Each row below is a small network's average activation on inputs in which a field has the value named, seen along a few directions.
Values that are neighbours, or in one group, have similar rows; names and order tell nothing.
In the rows, zero is written as 500.
Strong random noise was added to every row along 18 fixed directions; ignore it. To show where, here is one row again and again, with new noise each time:
[587 395 397 484 640 549 334 431 547 616 429 400 583 355 513 577 423 457
 420 427 221 651 339 773 556 438 520 604 648 335 571 216]
[441 602 384 611 605 464 461 272 524 463 663 367 473 532 410 452 481 560
 378 383 560 681 402 487 601 411 415 541 497 570 675 464]
[699 320 404 495 345 512 497 563 466 772 280 478 564 547 622 621 539 442
 482 275 435 534 510 578 568 364 410 620 530 453 522 485]
[417 459 669 547 483 432 503 496 565 399 578 513 686 434 317 574 337 403
 631 630 489 550 494 433 391 511 614 408 403 464 412 409]
[477 490 467 578 575 171 598 495 392 517 573 497 415 432 583 651 362 478
 491 406 580 500 404 522 557 448 347 519 531 532 475 553]
[387 537 498 365 505 561 461 427 458 455 331 442 416 462 502 365 543 570
 449 536 484 422 543 524 472 636 487 583 525 440 620 375]
[627 537 564 669 592 476 525 558 358 288 675 360 568 459 291 629 399 469
 480 655 487 552 390 538 627 537 535 661 463 395 352 690]
[523 420 489 242 591 731 503 375 618 575 624 516 538 492 333 463 545 364
 679 689 537 663 455 642 472 613 486 403 668 215 560 489]
[390 542 571 591 517 384 412 544 496 436 551 388 698 526 359 643 276 297
 521 489 582 578 421 498 562 546 544 545 475 315 393 465]
[437 603 396 468 604 496 444 435 390 519 457 475 264 361 458 392 451 554
 535 584 638 382 451 492 528 532 318 500 584 649 545 585]
[518 340 489 547 346 616 597 453 569 423 416 491 481 566 595 320 625 731
 455 413 244 532 521 514 340 441 530 617 268 620 621 472]
[443 455 404 490 310 469 325 415 332 658 219 400 407 571 561 623 323 266
 415 544 578 231 767 310 597 580 738 499 386 541 526 447]
[559 602 506 383 783 653 388 505 347 256 434 425 462 314 412 356 454 457
 568 694 470 389 465 563 635 540 523 498 631 569 520 566]
[626 475 570 482 486 404 388 454 374 615 282 292 535 266 369 494 251 470
 677 469 610 391 441 460 548 468 405 622 520 550 433 418]
[286 380 560 355 478 524 653 490 450 454 402 723 608 482 521 444 624 557
 795 487 665 580 610 486 390 531 368 387 558 444 722 585]
[691 452 631 497 514 468 538 594 404 414 364 546 484 583 613 589 745 543
 331 457 421 445 475 702 551 476 509 538 431 339 427 451]
[468 506 528 551 545 607 392 445 667 572 688 411 435 593 540 391 500 473
 341 424 400 563 449 616 332 416 543 475 373 479 488 389]
[581 410 487 618 512 442 518 522 341 270 351 402 410 334 477 466 394 583
 537 584 311 367 433 500 530 449 471 634 395 671 461 551]
[496 476 628 615 631 406 580 538 401 444 685 596 439 393 551 574 585 552
 654 438 686 545 496 572 435 388 397 398 551 499 488 599]
[346 520 604 366 392 540 501 424 510 776 430 574 747 621 372 456 502 523
 503 442 717 590 668 402 361 511 439 486 422 467 715 498]


Values of MAG:
gitif: [408 585 542 422 550 177 669 355 357 305 393 628 478 496 492 554 473 602
 346 669 485 347 587 344 571 587 557 390 385 699 626 433]
fofa: [494 254 435 436 554 569 566 468 457 488 460 590 706 468 627 519 505 453
 782 364 440 659 560 583 523 377 508 436 602 450 725 543]
monu: [552 324 580 294 625 765 538 425 531 457 686 376 484 596 458 349 517 407
 376 724 193 494 654 622 277 449 567 523 464 355 669 535]
liv: [570 470 457 459 592 542 390 507 461 611 480 438 584 450 505 524 367 393
 603 458 534 506 467 572 570 456 488 500 607 455 515 505]
lazis: [615 598 602 409 574 443 591 669 400 341 383 518 452 338 591 488 593 526
 553 472 536 347 547 449 597 527 475 522 691 570 405 449]
zeso: [305 523 380 509 536 454 501 386 433 507 631 572 445 507 471 518 345 457
 511 674 534 439 669 298 489 524 593 387 501 675 643 653]
romi: [370 601 764 405 483 319 473 670 482 534 426 326 695 666 624 377 379 480
 444 219 672 441 484 545 408 577 386 694 387 247 414 514]
bama: [564 623 536 375 577 520 480 481 510 498 535 284 247 404 456 371 495 502
 375 578 495 336 484 517 445 585 394 592 662 439 434 343]
pip: [355 611 673 616 520 495 546 638 541 471 719 623 342 459 291 621 665 345
 371 646 627 475 612 428 293 342 263 328 627 531 414 465]
notum: [625 410 384 645 485 638 363 403 462 599 457 363 321 466 493 434 557 586
 471 435 429 505 437 596 514 327 362 605 457 576 562 568]
bot: [377 557 631 399 545 826 352 506 540 437 374 409 577 436 339 126 587 621
 696 498 619 490 506 551 316 472 320 521 541 481 631 473]
gef: [540 506 568 415 647 649 478 530 463 473 559 548 457 513 691 272 610 727
 542 509 462 433 530 637 395 547 588 489 449 508 551 636]
gim: [557 569 594 505 496 547 416 355 501 558 610 238 319 411 462 405 466 455
 473 438 603 406 668 335 455 445 569 540 539 555 502 378]
feg: [552 693 562 664 470 412 497 488 441 577 732 366 649 512 443 575 349 608
 536 393 765 570 530 312 623 632 721 648 431 510 395 639]
noz: [386 673 522 538 609 598 341 444 580 640 633 467 453 467 531 428 590 490
 395 332 643 559 591 460 454 401 488 430 635 554 597 353]
zaveg: [543 533 525 610 572 226 605 582 574 513 623 650 579 531 527 679 522 551
 269 468 333 608 356 572 497 353 386 450 498 556 430 467]
vodak: [370 446 356 666 680 624 219 467 436 336 398 477 512 342 621 528 482 476
 669 407 426 602 358 749 665 518 629 503 616 341 559 371]
MAG is arranged as a ring.
- List every value one step from gef, in the order listed. => monu, zeso
- List every value one step from lazis, in the order listed. => gitif, feg
- List every value one step from liv, in the order listed. => fofa, bama
- List every value one step from noz, in the order listed. => pip, gim
- Fewest steps between vodak and notum? => 4
